Each row below holds a small network's activations on one input, seen along a few directions.
Each table varies a few parts of the input and shows all the possible inputs, shuffled.
Descriptions start from the smaller parts, as in this example, which fits no table here: one of 2 separate values, together with either a single point or one of 11 places around a ring or (one of 6 places along a line, together with one of 8 places around a ring).
Shared parts are said once, and a part with two or three values counts as separate values.

Table:
x1: [-27 -24   9  -4  29  -3   2 -29  31  -9  43  -8  23]
x2: [-30 -12   8   4  31 -16 -15 -18  43 -20  11  -6   9]
x3: [ 48 -52 -40  58 -20 -26  23 -17  28 114  56 -35 -83]
x4: [-30 -24   5  -2  27  -9   2 -23  37 -16  17 -11   6]
x5: [-28 -38  12 -10  23  -3   7 -27  22  -9  43  -9  21]
x6: [-35  -4  -1  23  31 -21 -18 -21  51 -31  -7   2  -9]
x7: [ 10  21   6 -27 -14  24   4  20 -41  -8  -9  12  30]
x8: [ 11  34   6 -13 -18   9 -10  19 -30 -24 -31  15  15]
x9: [  7  12   9 -36 -17  22  12  16 -54  -8  -1  13  31]
x10: [  5  31   9 -20 -15  13   1  22 -36 -23 -17   5  24]
x11: [ 83  -1 -37  29 -61   4  32  31 -54 108   5  -6 -65]
x12: [-29 -17   8  15  28 -15 -13 -18  50 -27  -3  -5  -6]
x13: [  6  37   8 -11 -11  11  -9  22 -29 -21 -49  15   4]
x14: [  8  38  -2  -6 -13   9 -18  23 -17 -26 -57  18  -2]
What is each input in this table made of? -> one of 2 separate values, together with either a single point or one of 6 places along a line
Which other rows agree with x14 in the choice among 2 separate values? List them by row number. -> x7, x8, x9, x10, x11, x13

Table:
x15: [ -9  12  23 -12   3   9   4  13 -15 -19   7   6  24]
x16: [ 12 -33 -17   2   1  -2   1 -20   7  22  35  -2 -16]
x17: [ 28  -8  -2  17 -21   1  20  10  -9  47  24  -6 -21]
x18: [-29  16  16   1  10   8 -18  -7  10 -53 -31  30  20]
x19: [-54  23  28 -21  30  -6   2   1   4 -75  -6  20  45]
x20: [-22  16  17 -22  24  -3 -16   5  16 -72 -31   7  54]
x21: [-48  22  29 -22  10   1   6   0   9 -53  -1  17  34]
x22: [  9 -15  -6   4   0   1  -1   6 -13   8   5 -28 -28]
x23: [-50  -5   6 -14  29  -4 -24 -19  19 -49   6   5  42]
x24: [ 47   1 -27  40 -41  -2  21   9 -14  78  -9   2 -48]
x25: [ -3 -21  18 -17  16   4 -14 -15   9  -2   7  -3  14]
x26: [  2   9  15 -27  -4   1  -2   8 -20 -16 -23  -6  18]
x27: [ 29  -4 -19   4 -20  -2  17  15 -13  44  -2 -23 -22]
x28: [ 25 -21  -9   7 -28  -5  15  -7  -8  51  24   8 -25]
x29: [ 21 -18 -29  23 -13  14  15   1   1  35   6  -8 -39]
x30: [-32  26   9 -15  20  -1 -26 -13  15 -72 -35  21  24]
x31: [ 40 -19 -30  43   6  -8  23  14   4  66  12 -31 -53]
x32: [-25  10  18 -17  30 -13 -10   0  14 -53 -22   9  30]
x33: [ 48  -6 -27  33 -17 -12  11  -7   5  90  24 -13 -37]
x34: [-43  13  20 -34  20 -10 -20 -19  14 -64  -7  19  47]
x35: [ -9 -13   9  -6  20  12  -9  -8   3  -9 -16  11 -17]
x36: [ 18  13   1  -6 -33   6  -4  13 -12  12  13  -7   3]
x37: [  9   7 -19   0 -30  18 -15  10 -17   5 -10  -3 -19]
x38: [ 36  -2 -24  40 -12  -6  21  10  -9  81  32 -26 -30]
The inputs of x23 and x28 match in every part but one. If x18 is changed in the same way as x23 into x28, which row does it become? -> x29
What is each input in this table made of? -> one of 4 separate values, together with one of 6 places along a line
Change only the place on the line of 6 in x36. List by row number the other rows that result. -> x15, x17, x19, x21, x38
Change only the choice among 4 separate values in x37. List by row number the other rows that result. -> x16, x22, x36
